Each row below holds a small network's activations on one input, seen along a few directions.
In each table, some parts of the input vary, and every possible input appears once, in random order.
A made-up example of a description, with smaller parts first: one of 2 separate values, together with either a single point or one of 11 places around a ring or (one of 5 places around a ring, together with one of 6 places along a line).
Shared parts are said once, and a part with two or three values counts as separate values.

Other details of the inputs vary at random and push rows far along two fixed directions, the same in every table; ignore that.
To show where, the next rows are all for the same input, with only those details redrawn:
[  7 -11  -3   6   8  14  -2   0   0  -4   0]
[  7 -12  -3   6   6  15  -2   1   0  -4  -1]
[  7 -12  -3   6   8  13  -1   0   0  -4   0]
[  9 -11  -2   6   9  13  -2  -1   0  -4   1]
[  7 -12  -3   6   7  14  -1   1   0  -4  -1]
[  7 -12  -2   6   7  14  -2   0   0  -4  -1]
[-16  -2   7  -1   1 -21   3  -2  16   5   4]

A family of inputs:
x1: [  0  -2   2   5 -15  24   0  17   0   6 -12]
x2: [-10   9  12   1  -1 -20   7   0  16   4   4]
x3: [  6  -2 -10  -1  10  11  -6 -10  -8  -7   8]
x4: [-14   8   1  -8  -4 -20  -3  -2  10  12   6]
x5: [ 7 -2 -9 -1  0 12 -3 -6 -8 -6  6]
x6: [-10   4   8   0  -3 -23   9   2  12   5   4]
x7: [  8   3 -11   3   0  10   0  -1 -12  -6   3]
x8: [-15  17   4  -4  -4 -19   4  -6   7   1   9]
x9: [-19   7  -1  -7  -5 -21   2  -6   6   3   8]
x10: [-10   3   6  -5   0 -21  -1   1  15  14   4]
x11: [  6  -2 -11   1   5  11  -7  -7  -7  -7   5]
x12: [-11   7   2  -7  -2 -25  12  -6   8  -2  -1]
x13: [-11   1   6  -1   0 -24   4  -1  16   4   5]
x14: [-13   9  13  -2 -17 -23  -4   0  -4  10  -2]
x15: [  5   2 -10   3   0  12   1   0 -13  -5   2]
x16: [-4 -6 -7 -1 -7 20 -7  5 -5  5 -5]
x17: [  2  -7  -4   6 -14  19   0  19  -3   7 -13]
x18: [-11   9  13 -10  -7 -26  -6   3  -4   6   5]
x19: [-12  12  12  -3   1 -18   3   4  13  13   2]
x20: [ -1 -13  -2   2 -10  21  -4  11   1   7  -9]
x21: [ 13  -5  -7  -3  18   8   0 -14  -5 -12   0]
x22: [ 7 -7 -3  8 -1 14  5  9 -4 -3 -5]
x23: [-14   7   3 -10  -4 -19  -2  -4  10  13   8]
x24: [  8 -11  -4   7   5  13  -3   1   2  -5  -2]
x25: [ 81  19  -6  -8 109 -29 -12 -73 -12 -22  52]
x26: [-11   2   8  -6  -2 -20   1   0  15  14   5]
x27: [-16  -2   7  -1   2 -21   3  -2  15   5   4]
x28: [ -4   4  -4   3 -17  23  -3  14  -4   4 -12]
x29: [ -9   6   8  -3  -2 -21   4   4  11  15   4]
x30: [-14  -1   7  -2   0 -22   6   0  15   5   5]
x31: [-15  18   2  -3  -4 -20   3  -4   7   1   6]
x32: [  2 -11  -3   2  -7  20  -2  12  -1   7  -8]
x33: [ -4   3  -3   2 -18  25  -1  13  -4   5 -10]
x34: [-10  11  10   2   0 -21   6   2  16   3   2]
x35: [-13  14   4  -5  -1 -22   9  -5  11  -4  -4]
x36: [ -1 -12  -3   2  -4  20  -5  10   0   7  -8]
x37: [  8 -12  -2   5  -2  15   1   4   1  -3  -2]
x38: [ 6 -3 -9 -1  4 12 -5 -9 -7 -6  7]
x39: [ -9  13  10  -2   1 -19   1   4  15  12   2]
x40: [-16  11   0  -5  -8 -22   6  -4   3   3   8]
x41: [ 18   1  -9   0  14   5   5  -8  -8 -12  -2]
x42: [ 2  7 -6  3 -2 17  0  1 -9 -7  0]
x43: [ 18  -4  -7  -4  21   6   0 -19  -4 -13   4]
x44: [ 17  -4  -7  -4  13   7   3 -13  -5 -12   1]
x45: [ 13  -3   3   3  -5   3   0  -5 -17 -14 -12]
x46: [-11   7   8  -3   1 -22   4   4  10  15   3]
x47: [ 7 -2  1  9  1 17  3  8 -1 -5 -6]
x48: [ 11   4  -4   0  10  12   6  -5  -6 -12  -6]
x49: [-14  -2   8  -2   0 -21   3  -4  17   5   6]
x50: [ 16  -2   3  -4   6   0  -2  -3 -17 -18  -3]
x51: [ -7   2  -3   2 -17  25  -1  15  -5   5 -12]
x52: [  7 -10   8   5  -9   8  -3  14 -13  -9  -7]
x53: [-16   6   3  -9  -2 -18  -4  -6  11  12   8]
x54: [-14  11   3  -6  -2 -21   2   0   5  13   6]
x55: [  4   0   0   7 -17   9  -5   1 -20  -8  -6]
x56: [ 18  -3  -7  -4  20   5   2 -15  -6 -12   3]
x57: [ -1  -1  -8   3 -15  19  -2  13  -8   6  -9]
x58: [  2  -2   0   0 -14   9  -6   9 -20 -11  -3]
x59: [  0 -11   8   2 -21  16  -5  24 -13   1 -14]
x60: [-16   7   2  -9  -2 -19  -2  -3   8  12   7]
x61: [ 8 -7 -4  9 -4 14  3 10 -3 -3 -7]
x62: [ 13   4  -3   0   7  12   6  -6  -5 -12  -5]
x63: [-14   7   2  -7  -1 -25  13  -4   7  -1  -3]
x64: [-2 -6 -8  0 -9 19 -9  6 -3  4 -6]
x65: [ -6   6  18   1  -8 -28  -2   0   0  11  -1]
x66: [  0 -12  -4   4  -9  20  -6  12   2   6 -10]
x67: [  0  -2  -6   1 -13  19  -1  10  -8   6  -6]
x68: [  8  -9   8  12 -15   9  -2   8 -12  -6 -11]
x69: [ 17  -3  -9  -2  20   6  -1 -16  -4 -13   1]
x70: [  9   0 -11   0   3  10  -4  -6  -8  -7   6]
The inputs of x20 and x53 match in every part but one. If x17 is changed in the same way as x20 into x53, which row does it become? -> x57
Describe the family of inputs behind these rows. -> one of 5 places around a ring, together with either one of 2 separate values or (one of 3 separate values, together with one of 4 places along a line)
Change only the place on the ring of 5 in x13. List by row number the other rows that result. -> x4, x10, x25, x70
Change only the choice among 2 separate values in x58. List by row number the other rows that result. -> x55
Change only the choice among 3 separate values in x53. List by row number the other rows that result. -> x16, x64
Change only the choice among 3 separate values in x60. List by row number the other rows that result. -> x4, x23

A family of inputs:
x71: [-24  28  24 -15  31 -78   0 -22  36  30  44]
x72: [ -5 -10  -2  -3 -28  16  11  15 -16 -15 -25]
x73: [  3 -15   0  -1 -25  10   3   7 -12 -22 -12]
x74: [ 23  13  -1   2   9   4   5  -7 -16 -16  -2]
x75: [ -2 -22   5   8   2  19   1  11   9  -1  -3]
x76: [ 16   9   4   9   0  10   1  -7 -14 -19  -2]
x77: [-38 -11 -36  -9 -43  32  23   2  -1 -27 -24]
x78: [-119   -5   22  -15 -123  -40   25   61   35   11  -67]
x79: [ 20   0  -6   5  25  12 -10   3   1  14  14]
x80: [ 19  11  -7  -1  -1   5  -3  -3 -24  -6   6]
x81: [ 11  -6  -4   7  -2   1   6  -1 -20 -17  -6]
x82: [  4  -8   3   1  -4   6   5   0 -19 -21  -6]
x83: [-23  29  17 -16  31 -82  -9 -23  31  40  41]
x84: [-11 -11 -37  -5  24  24   7 -16  23 -15   3]
x85: [ 11  10  -6  -1  -3   6 -13  -3 -29  -3   4]
x86: [ 15  13  -1   9   5   2   1   0 -12 -18  -6]
x87: [ 4 -7  2 12  1 21  1 15 12  3  0]
x88: [ 16 -13   3   2  27  12   0  -2   7   2  -2]
x89: [18  1 -2  1 16 20 -6 -3  0 18  8]
x90: [ 20  12  -3  -1  10   2 -16 -17 -27  -8  17]
x91: [ 30 -17  -1   6  35   2  -6 -12   7   1   9]
x92: [  5 -21   2   7   2  19  -1   6  11   4 -16]
x93: [ -1   8  -5  -4 -16  16 -10   4 -26  -2 -11]
x94: [  6 -11  -2  10 -12   4   3  -2 -17 -17 -14]
x95: [  4  -3  -3  -1  -4  24 -14   6   1  22  -1]
x96: [  4  -7  -3   3  -4  24 -18   7   0  17  11]
x97: [-18  26  22  -4  33 -79   9 -18  41  25  31]
x98: [ 34   3   2   3  36  12   0 -11   7   6  11]
x99: [ 27 -14  -2   8  35   4  -2  -8   5   4   9]
x100: [ -1 -31  -1   8 -19  24   0  16  12   2 -11]
x101: [ -9   6  -4  -6 -35  20   5  18 -21  -2 -19]
x102: [-38  37  22 -14  -4 -75   4 -17  14   9  21]
Describe the family of inputs behind these rows. -> one of 2 separate values, together with either a single point or (one of 3 separate values, together with one of 5 places along a line)
The inputs of x82 and x75 match in every part but the choice among 2 separate values. If x94 is changed in the same way as x82 into x75, which row does it become? -> x91
Change only the place on the line of 5 in x90. List by row number the other rows that result. -> x73, x76, x82, x102
Change only the choice among 3 separate values in x88. List by row number the other rows that result. -> x75, x99

A family of inputs:
x103: [  7   5   4   2  -3   9  -1   4 -10  -5  -7]
x104: [-30   4  11  -8 -19 -43   8   3   9  -2  -2]
x105: [ 2 -9 -5 12 -1 28  0 12  8  5  0]
x106: [-38   4   7  -2  -6 -30   8   2  34  16  10]
x107: [  7  -4  -9   2   0   8   8  -5  -9 -20  -6]
x108: [  9   3  -2  -1  -1   9  -7   3 -16   4   4]
x109: [  6  -7  -5   0  -3   7   3  -7  -9 -15  -6]
x110: [  3  -9  -8   1  -5   7   4  -4 -11 -19  -6]
x111: [ 13   1   1   6  -1   5   4   3 -14 -14  -6]
x112: [  9  -1  -4   5  -1   7   9   1 -11 -17  -7]
x113: [ 10  -2   1  -2   5   6  -8  -6 -12  -8   0]
x114: [ 11 -10  -2   3  14  18   1   8  14  11  -4]
x115: [-32  20   5 -11 -18 -33   8   3  14  14   3]
x116: [-37  -1  12  -2 -13 -32   0   8  29  21   9]
x117: [  7 -12   1  12   1  20  -7  11   3   9   5]
x118: [  9   7  -2   3  -5  12  -4   5 -11   0  -4]
x119: [ 11   8  -5   2  -2  14  -4   5 -14   3   0]
x120: [  6  -3  -6   0  -6  12  -9   1 -13  -1  -2]
x121: [-37  15   0 -12 -18 -29   9   0  14  11   2]
x122: [-30   7  18  -5 -23 -40   7   6   8   4  -5]
x123: [  3   2 -11  -3   1  15   1  -4  -7  -6  -1]
x124: [ 13   1   5   1   4   6  -7  -2 -14  -5  -1]
x125: [  5   1 -12  -4   1  11  -5  -8 -11  -2   4]
x126: [ 5  7 -6 -1 -1 11  0  1 -7 -3 -2]
x127: [  7   2  -6  -1   7  11   2  -9  -6 -11  -3]
x128: [  4  -4  -8   2  -6  13   7  -3  -8 -16  -9]
x129: [-32  -6  14  -9  -9 -33   0  10  34  27  -1]
x130: [ 10   1  -6  -4   3   8  -9  -4 -14   2   7]
x131: [  4  -2  -5  -3   1   9  -3  -8  -8 -10  -3]
x132: [ 13 -12   2   7   5  23  -2  13   9  14  -8]
x133: [  1  -2 -10  -3  -3  13  -3  -3  -9  -4  -2]
x134: [-32  14  12  -8 -20 -40  15   2  16   0  -6]
x135: [ 6 -8  1 13 -2 23 -4 14  6  8  1]
x136: [ 7  6 -1  1  0  9  1 -2 -7 -8 -6]
x137: [ 10   1   4   5  -6   5   3   4 -12 -10  -8]
x138: [  8 -19  -5   0  12  20  -3   3  13  10  -4]
x139: [  7 -13  -7   2  19  18   1   2  15   8  -2]
x140: [-31   5  15  -2 -26 -39   9   9   6   2  -8]
x141: [ 12 -16   4   6   5  19  -5  13   7  16  -6]
x142: [ 10   2   0   3  -1   8  -8   2 -15   1   0]
x143: [  1 -12  -7   8   9  17  -6   0   9   4   8]
x144: [ 60  34  16 -16 110 -87 -13 -81  -1 -13  70]
The inputs of x107 and x111 match in every part but one. If x127 is changed in the same way as x107 into x111, which row does it become? -> x103
Describe the family of inputs behind these rows. -> one of 6 places around a ring, together with either one of 2 separate values or one of 5 places along a line
Change only the place on the line of 5 in x126. List by row number the other rows that result. -> x112, x115, x134, x136

A family of inputs:
x145: [ 15 -11  -9   4   2  45  -3  17   9  14 -11]
x146: [ 13  -8 -11  12   6  50   6  14  13   4 -14]
x147: [-11  22  -4 -15   1 -29   9 -19  -4   0   6]
x148: [-44 -17 -19  -4 -72  37  -2  35 -16  -2 -38]
x149: [  5   5 -22   1   9  22   9 -18 -10 -25  -2]
x150: [-10  -4   9  -7  15 -27  -9  -5  21  32  19]
x151: [-32  -4  29 -11 -10 -72   0  -2  17   6   8]
x152: [ -4  29  16   1  10 -20 -14   6   9  39  23]
x153: [ -56    6  -10    4 -113   47    2   63  -26   12  -44]
x154: [-22  20  28 -10   4 -76  15  -5  20   5   3]
x155: [ -5  -8  17   0   6 -42   7  -7  10 -10   5]
x156: [ 18 -10   4  13   7   6  13  -3  -2 -23 -13]
x157: [-33  13  10  -7  25 -58  15 -11  52  21  22]
x158: [  0 -10 -18  -5  -8  19 -11 -11 -22 -14   3]
x159: [ 21   4   7  10  12   8  11  -1  -5 -20 -15]
x160: [ 54  15 -26  -1  45  36   2 -33 -28 -31  11]
x161: [ 99 -10   4   8  81  20 -22 -41 -44 -26  28]
x162: [  3 -31 -12  11  -7  50  -4  15  11   4  -8]
x163: [  2 -16 -25  -1 -16  36  -1  -3 -17 -22  -8]
x164: [ 25  16  16  11  -6   9 -14  16 -30   2  -5]
x165: [-39  -2  17 -14   8 -59  -6  -7  40  34  27]
The inputs of x148 and x150 match in every part but one. If x160 is changed in the same way as x148 into x150, which row does it become? -> x146
Describe the family of inputs behind these rows. -> one of 3 separate values, together with either a single point or one of 6 places around a ring
Change only the choice among 3 separate values in x163. List by row number the other rows that result. -> x155, x162
Change only the place on the ring of 6 in x155. List by row number the other rows that result. -> x151, x154, x156, x159, x161
